Each row below holds a small network's activations on one input, seen along a few directions.
Each table varies a few parts of the input and shows all the possible inputs, shuffled.
Descriptions start from the smaller parts, as in this example, which fits no table here: one of 5 places around a ring, together with either a single point or (one of 2 separate values, together with one of 4 places along a line) or one of 9 places around a ring.
Shared parts are said once, and a part with two or three values counts as separate values.
In the rows, 128 means zero.

Other details of the inputs shift rows strongly along three fixed directions, in all tables alike. That doesn't count.

A family of inputs:
r1: [187 111 222 187  94 115 173  76 153 102 125 162 191]
r2: [182 122 219 175  90 124 186  97 160 122 125 170 192]
r3: [101  84  75 133 142 132  86 149 167 115 135  80 159]
r4: [ 77  76  85 140 122 126  82 158 156 124 156 113 148]
r5: [ 85  92  97 120 132 151 103 167 169 124 130  92 165]
r6: [ 96  98  85 145 141 127  93 154 171 123 129  77 159]
r7: [177 186  99  63 133 156 124 109  59  99 160 144  77]
r8: [ 79  83  97 125 137 157 101 151 160 111 134  87 156]
r9: [ 78  98  96 127 130 153  90 154 167 105 137  78 165]
r10: [ 88  78  91 146 146 135  98 153 157 116 122  82 152]
r11: [175 178  90  85 148 146 117  84  61 101 159 129  59]
r12: [ 89  92  89 150 139 144  85 146 153 111 127  76 156]
r13: [153 181 112  71 142 164 126  92  58 101 153 134  60]
r14: [110 154 149 133 175  78 179 163 121 226  59 127  77]
r15: [163 104 186 183  73 105 163  84 154 121 128 188 180]
r16: [148 160 104  97 122 133 106 101  68 111 174 159  69]
r17: [199 106 215 189  98 104 169  80 156 104 121 165 187]
r18: [184 107 223 194  94 124 173  71 148 108 123 164 191]
r19: [ 93 165 163 123 163 110 186 175 120 225  61 136  82]
r20: [175 198  91  66 129 162 114 107  59  86 170 133  77]
r21: [163 193 104  68 131 169 121  99  59 101 161 133  69]
r22: [ 72  82  71 137 113 133  90 148 161 116 136 115 150]
r23: [175 191  95  49 128 164 110  99  65  79 173 134  70]
r24: [107 176 156 117 160  92 177 191 124 221  60 137  91]
r25: [ 87  90  94 129 136 141  82 153 166 101 130  78 160]
r26: [106 159 161 129 172  74 171 168 114 219  49 127  77]
r27: [ 74  82  77 128 112 117  91 156 168 123 129 117 154]
r28: [ 71  77  76 133 115 122  97 155 165 123 131 117 150]
r29: [190 104 206 166  91 140 183  83 148 104 141 175 187]
r30: [191 106 206 179  95 131 190  98 148 119 130 179 192]
r31: [ 79  89  74 125 109 120  84 155 170 112 136 114 153]
r32: [170 178 103  61 140 149 109  85  52  82 158 129  61]
r33: [ 78  87  92 137 120 115  78 167 167 129 148 112 151]
r34: [ 94 162 168 110 164  94 176 170 120 218  58 131  83]
r35: [ 80  84  95 141 142 154  93 145 155 108 129  82 153]
r36: [ 98  92  71 144 138 147  79 141 161 109 143  73 159]
r37: [ 89 103  83 137 129 163  96 166 156 118 137  89 168]
r38: [159 128 127 134  95 135 102  88 105  89 186 160 130]
r39: [177 144 136  99 108 157 117  81 107  63 170 138 131]
r40: [102 170 161 136 169  75 169 169 118 215  52 120  79]
r41: [ 95 153 165 126 172  89 178 164 112 215  54 128  75]
r42: [171  95 202 181  83  94 156  96 152 129 145 192 178]
r43: [160 133 113 118  85 129 113  83 117  73 170 161 134]
r44: [170 187  88  70 136 174 120 102  51  90 169 139  69]
r45: [182 112 215 178  89 140 170  72 147 102 136 165 190]
r46: [100 158 161 143 175  86 175 163 111 220  50 127  73]
r47: [147 170 110  94 119 118 106 110  77 116 170 154  75]
r48: [116 165 146 125 168  75 162 165 129 213  65 123  82]
Description of these inputs: one of 6 places around a ring, together with either one of 2 separate values or one of 6 places along a line.
Q: Changing only the place on the ring of 6 turns r27 into r43. The same change can be made to r34. Which row results?
A: r9
Q: Which other rows does r27 become when the choice among 2 separate values takes its other values? List them by row number.
A: r42
Q: Which other rows agree with r35 in the place on the ring of 6? List them by row number.
A: r11, r13, r16, r19, r22, r44, r46

A family of inputs:
r49: [174 117 168 121 114 134 158  99 135 108 124 151 156]
r50: [ 86 156  79  68 156 143 110 171 118 131 114  87  87]
r51: [ 67 134  84  91 150 126  91 167 102 147 133 108  76]
r52: [100  83 120 163 118 100 105 157 175 135 123 125 169]
r53: [106 147 148 126 128 103 167 139 112 182  88 160  95]
r54: [119 157 142 114 137 111 139 134  93 170 130 149  75]
r55: [142 150 160 147 172 120 178 132 113 179  86 118  95]
r56: [188 150  98 114  98 137 116  80  94  83 183 161 115]
r57: [178 147 105 105  95 126 116  70  99  73 167 158 115]
r58: [181 144 160 127 117 161 131  82 112  76 143 122 151]
r59: [159 173 135 104 163 147 143 114  71 129 113 111  80]
r60: [206 173 120  91 110 186 115  73  80  41 197 135 127]
r61: [110 149 152 123 129 103 156 135 109 174  94 159  88]
r62: [109  96 101 143 122 112  90 147 154 121 154 115 152]
r63: [ 88  77 125 168 112 133 120 151 171 138 130 130 174]
r64: [159 128 148 142  99  97 137  95 135 117 129 162 135]
r65: [117 110 112 143 138 171 100 144 151 103 140  78 177]
r66: [151 163 135  92 151 130 158 137 102 166 113 138  91]
r67: [159 131 203 158 109 126 173 115 157 124 105 144 176]
r68: [140 108 173 173 100 120 172 115 143 148 123 176 164]
r69: [141 150 160 113 152 115 177 150 119 186  90 145 111]
r70: [165 135 195 167 113 135 172 122 156 138 120 142 177]
r71: [136 125  64  87 123 189  81 126 125  49 191  93 145]
r72: [134 174 175 122 145 119 174 154 117 171  85 134 111]
r73: [159 119 171 169 109  90 150 116 146 146 128 170 154]
r74: [ 80  77 130 159 108 123 118 137 177 131 117 125 169]
r75: [ 54 125 107 107 147 107 106 164 129 167 107 106  89]
r76: [183 147 104 106  95 130 116  75  93  71 170 162 116]
r77: [115  91 105 139 143 167  97 124 148  84 131  68 167]
r78: [145 179 141  99 145 132 161 143 106 157 117 134  90]
r79: [107 154  59  90 179 173  89 148  92 125 136  59  82]
r80: [ 85  75 137 166 117 124 113 152 168 138 139 124 172]
r81: [107  96  93 138 112 115  94 139 159 111 135 119 151]
r82: [ 74 141  67  78 145 138  81 149  97 127 137 109  71]
r83: [103 148 148 124 128 101 166 133 117 182  87 156  94]
r84: [142 159 168 143 168 125 173 137 106 180  83 116 106]
r85: [103  88 104 165 114 111 120 156 174 143 126 127 174]
r86: [120 102  71 134 112 134  80 134 149 102 165 115 146]
r87: [140 147 165 109 149 112 177 150 118 179  83 146 109]
r88: [135 187 150  92 143 126 153 127 105 145  99 124  89]
r89: [104 103 109 116 121 149 111 139 171  93 133  94 164]
r90: [ 88  78 130 169 116 129 113 149 173 142 135 127 171]
r91: [148 116 162 150  99 127 147 104 123 118 137 172 142]
r92: [ 65 130  83 118 144 128 122 175 126 181 112 117  98]
r93: [167 130 143 149 104 107 139 107 127 124 143 167 138]
r94: [170 131 198 176 122 140 166 112 148 139 115 131 178]
r95: [127 113  41 102 110 150  68 122 117  65 181 115 131]
r96: [158 128 155 141 104  93 132  93 135 117 132 161 134]
r97: [189 160 137 101 116 171 115  61  92  52 163 119 130]
r98: [114 156  36  57 182 173  78 122  69  79 145  60  52]
r99: [109  68 132 176 150 144 131 143 173 115 107  83 180]
r100: [ 86  75 121 164 108 133 126 151 167 133 123 132 177]
r101: [183 145 118 107 101 122 103  74  95  70 174 160 111]
r102: [133 163 170 116 143 113 180 156 122 170  87 142 108]
r103: [111  97 100 145 120 112  89 145 157 125 156 113 149]
r104: [ 88 129  96 127 189 138 130 168 125 164  94  73  98]
r105: [141 119 161 138 102 121 134  88 127 110 139 162 135]
r106: [ 60 125 100 114 149 118 108 177 123 169 108 117  93]
r107: [ 98  90 101 147 111 147 102 138 153 119 152 124 154]
r108: [148 164 130 101 167 133 149  98  86 124 106 109  70]
r109: [ 99  81 126 162 118  96 105 158 173 135 129 119 167]
r110: [140 160 141  81 147 119 157 124 106 153  97 135  88]
r111: [150 115 182 161 104  76 147 105 152 138 119 160 149]
r112: [170 129 150 131 102 100 122  90 118  98 154 158 129]
r113: [173 130 128 133  99 117 123  98 114  95 155 164 131]
r114: [186 144 157 131 119 166 131  89 106  77 150 125 153]
r115: [ 57 124 107 108 148 110 106 171 125 167 109 109  91]
r116: [112  99  94 146 120 117  89 143 159 124 151 118 151]
r117: [ 99  79 138 166 142 143 122 134 180 120  99  73 186]
r118: [118 160 136 112 139 116 140 134  91 166 123 156  77]
Q: What do these inputs look like to the network?
A: one of 5 places along a line, together with either one of 6 places along a line or (one of 2 separate values, together with one of 4 places along a line)
Q: Changing only the place on the line of 5 turns r90 into r82. The same change can be made to r55. Which row results?
A: r98
Q: Which other rows does r115 become when the place on the line of 4 takes its other values? List them by row number.
A: r53, r61, r82
Q: Which other rows does r115 become when the place on the line of 5 takes its other values? List them by row number.
A: r51, r54, r75, r80
Q: Which other rows does r85 become when the place on the line of 4 takes its other values? List them by row number.
A: r62, r73, r93
